These are the activations of a small network on made-up records, seen along a few directions, one row for each record.
Here are examples, each followed by its value of one field, RIBE.
The largest differences between rows may come from other fields.
In the rows, zero is written as 500.
Strong random noise was added to every row along 10 fixed directions; ignore it. To show where, here is one row again and again, with new noise each time:
[542 428 545 503 473 444 521 425 381 528 470 574 670 610 511 605 441 569
 429 372 394 532 612 408]
[561 440 572 183 337 180 387 607 519 383 510 611 389 871 385 591 316 283
 484 516 422 375 576 314]
[467 596 406 703 454 605 507 568 588 406 606 431 410 300 464 297 517 322
 581 417 466 645 330 575]
[527 473 585 618 476 651 532 545 566 475 609 497 627 470 526 524 665 590
 528 451 415 574 536 554]
[321 518 329 288 592 416 468 558 682 571 604 584 492 524 497 664 286 598
 443 493 389 392 376 345]
[468 469 505 294 489 331 610 436 466 406 379 617 647 625 595 719 407 568
 429 335 393 447 469 351]
[586 522 505 690 298 386 530 531 397 507 493 352 500 286 600 226 460 425
 471 373 493 519 441 526]
[311 453 189 493 418 379 518 501 603 501 611 525 499 423 468 437 301 536
 349 343 290 458 392 326]
[583 530 475 443 482 485 485 448 300 499 610 568 709 653 271 567 452 465
 475 631 355 693 598 369]
[528 545 393 474 658 452 565 524 399 436 534 506 563 642 498 732 437 552
 515 431 320 650 619 383]
[480 453 323 457 566 581 612 331 211 254 445 394 451 688 429 399 616 520
 341 716 534 626 636 507]
[485 561 474 617 675 573 464 448 419 591 443 455 416 422 579 482 357 478
 523 437 598 557 473 558]

[499 530 489 539 480 562 447 508 540 526 544 567 519 487 399 496 504 461
 502 489 488 545 506 485] => ziz
[647 658 589 386 379 315 434 572 405 518 500 563 518 520 317 487 413 253
 586 626 539 561 442 429] => rabi
[389 544 400 365 606 340 465 547 630 686 509 606 516 441 534 704 222 572
 506 394 431 383 376 359] => budul
[609 525 567 730 604 542 430 627 533 614 537 434 420 475 588 569 490 503
 609 319 448 575 649 555] => derus
[521 522 567 295 448 361 457 731 698 431 578 415 329 569 572 534 538 478
 572 619 492 348 455 480] => derus
[464 511 440 544 423 483 494 314 357 516 367 638 489 441 344 377 412 339
 384 479 609 537 411 491] => fut
[599 498 625 294 380 315 548 487 367 523 458 444 646 534 564 468 506 569
 467 675 548 386 471 454] => sise
[513 613 375 562 707 671 466 584 538 446 676 555 494 584 255 686 564 413
 641 602 355 777 586 483] => tida
[552 668 431 449 594 484 440 578 508 419 524 563 306 567 325 583 429 241
 621 547 528 643 480 489] => nar
[542 560 533 451 527 372 586 592 575 508 388 571 497 454 655 773 567 630
 489 316 482 422 567 458] => misef
[431 712 360 243 630 374 467 461 425 570 397 515 364 385 428 498 215 393
 495 713 700 457 252 441] => zorez
[691 640 742 415 616 444 509 460 238 653 360 419 643 442 607 589 418 535
 626 656 677 549 498 539] => tida
[501 380 684 441 453 564 390 431 547 599 495 600 571 626 439 469 487 481
 504 560 572 389 521 538] => sise
[535 394 703 454 379 554 431 695 745 541 685 449 534 550 568 517 708 650
 556 597 440 356 564 546] => muzi
[518 530 538 473 418 508 469 473 502 530 482 555 509 443 413 413 542 434
 488 592 594 476 444 545] => ziso
[624 498 471 561 487 247 502 521 335 583 411 472 471 559 567 566 346 482
 483 329 431 480 663 401] => sise
[488 525 492 453 609 666 589 319 321 473 491 522 744 512 418 547 562 588
 473 670 495 656 458 503] => nar
[303 312 374 569 427 653 498 423 668 461 578 584 504 512 489 444 584 653
 314 382 410 413 542 491] => zorez
[465 603 422 350 718 298 392 483 380 738 338 419 242 464 618 528 151 512
 454 623 755 314 475 468] => rabi
[558 430 565 445 420 522 527 361 338 408 418 596 614 663 364 509 597 459
 418 554 500 579 597 471] => derus
[504 478 414 505 269 414 543 380 341 484 465 491 623 399 404 282 495 499
 337 544 492 506 466 423] => ziz
[567 633 592 461 743 543 345 608 510 604 524 458 303 572 508 618 381 407
 662 622 636 541 560 557] => misef
[511 505 536 375 365 363 577 676 683 308 526 432 435 521 616 521 617 476
 566 443 412 415 429 482] => muzi
[541 339 631 366 445 439 513 556 543 467 488 515 520 735 594 639 653 684
 389 529 460 321 716 488] => fut
[650 491 596 487 557 519 569 501 322 419 480 417 625 642 527 613 638 583
 554 594 443 614 696 505] => tida
[466 429 632 421 461 647 504 509 659 256 505 556 437 673 480 469 679 371
 589 527 553 479 435 608] => budul
[544 493 432 349 380 341 615 593 476 357 541 478 546 596 458 599 666 599
 441 620 378 467 605 392] => ziso
[487 536 346 718 548 586 539 469 451 386 534 496 497 473 419 470 484 391
 556 314 355 740 523 469] => veg
[511 357 792 508 368 576 410 659 828 421 511 560 354 611 634 522 694 482
 591 353 563 296 543 617] => veg
[390 528 372 724 510 585 401 400 537 621 527 641 518 357 320 384 289 281
 518 312 446 641 350 476] => rabi
[393 401 453 481 377 529 557 543 706 407 574 567 554 489 522 535 637 626
 437 389 364 423 475 448] => veg
[671 516 493 463 446 318 593 574 278 375 471 306 500 592 552 455 581 510
 496 627 446 538 662 481] => budul
[575 446 851 430 568 756 508 412 505 482 440 656 699 631 486 680 745 581
 553 599 624 531 542 645] => zorez
[525 596 578 508 585 516 560 520 492 468 368 401 414 354 680 476 560 500
 586 536 665 464 394 626] => ziso
[454 471 593 775 584 775 341 463 647 705 549 619 467 367 430 466 463 432
 578 344 576 562 473 631] => nar
[423 423 471 644 492 430 502 561 643 716 453 425 401 276 789 483 463 758
 364 277 540 247 528 541] => fut
[555 695 703 361 674 531 340 676 685 695 589 577 481 466 500 730 377 449
 732 591 585 493 398 519] => misef
[552 435 605 494 292 569 571 306 319 370 389 505 658 508 433 272 670 438
 407 599 602 543 467 569] => muzi
[390 606 516 578 623 636 425 564 723 701 530 492 426 194 611 481 421 565
 582 467 630 421 275 586] => ziz

Which value of RIBE does each new row have?
[469 506 549 345 570 417 491 401 385 678 430 431 596 442 642 471 261 611
 452 586 610 377 363 463] => nar
[473 345 692 517 545 622 503 376 512 560 348 503 543 548 705 521 583 678
 444 414 643 353 572 615] => muzi
[550 455 561 714 566 571 500 495 458 557 472 398 515 443 638 442 503 544
 552 366 502 529 577 598] => budul
[471 454 451 570 413 368 417 677 710 590 616 518 365 465 522 519 378 464
 515 294 371 397 495 422] => nar
[546 359 465 595 382 496 365 547 423 526 598 279 264 582 455 162 537 481
 386 702 578 414 695 565] => derus
[561 521 582 680 495 530 444 364 358 703 369 612 597 358 488 470 365 468
 458 321 600 547 503 535] => zorez
[526 507 463 588 535 453 546 425 327 667 427 352 549 334 652 374 413 639
 438 522 579 446 491 527] => sise
[659 453 605 592 560 477 337 405 218 561 411 564 422 790 344 521 351 311
 526 485 559 628 783 462] => veg
[456 602 540 316 426 452 488 496 567 526 571 581 651 401 385 458 387 389
 584 635 503 509 195 447] => budul
[694 617 531 473 360 380 511 622 376 356 586 444 526 569 315 467 575 299
 626 637 407 680 562 438] => tida
[354 480 397 409 547 605 615 329 518 282 394 691 554 604 378 617 596 438
 440 464 484 582 410 465] => rabi
[477 466 484 592 529 622 353 704 728 578 797 435 393 528 446 472 537 531
 569 574 384 494 570 520] => nar
[613 548 631 469 602 580 401 500 383 616 545 487 550 592 388 546 497 489
 570 715 561 593 590 525] => derus
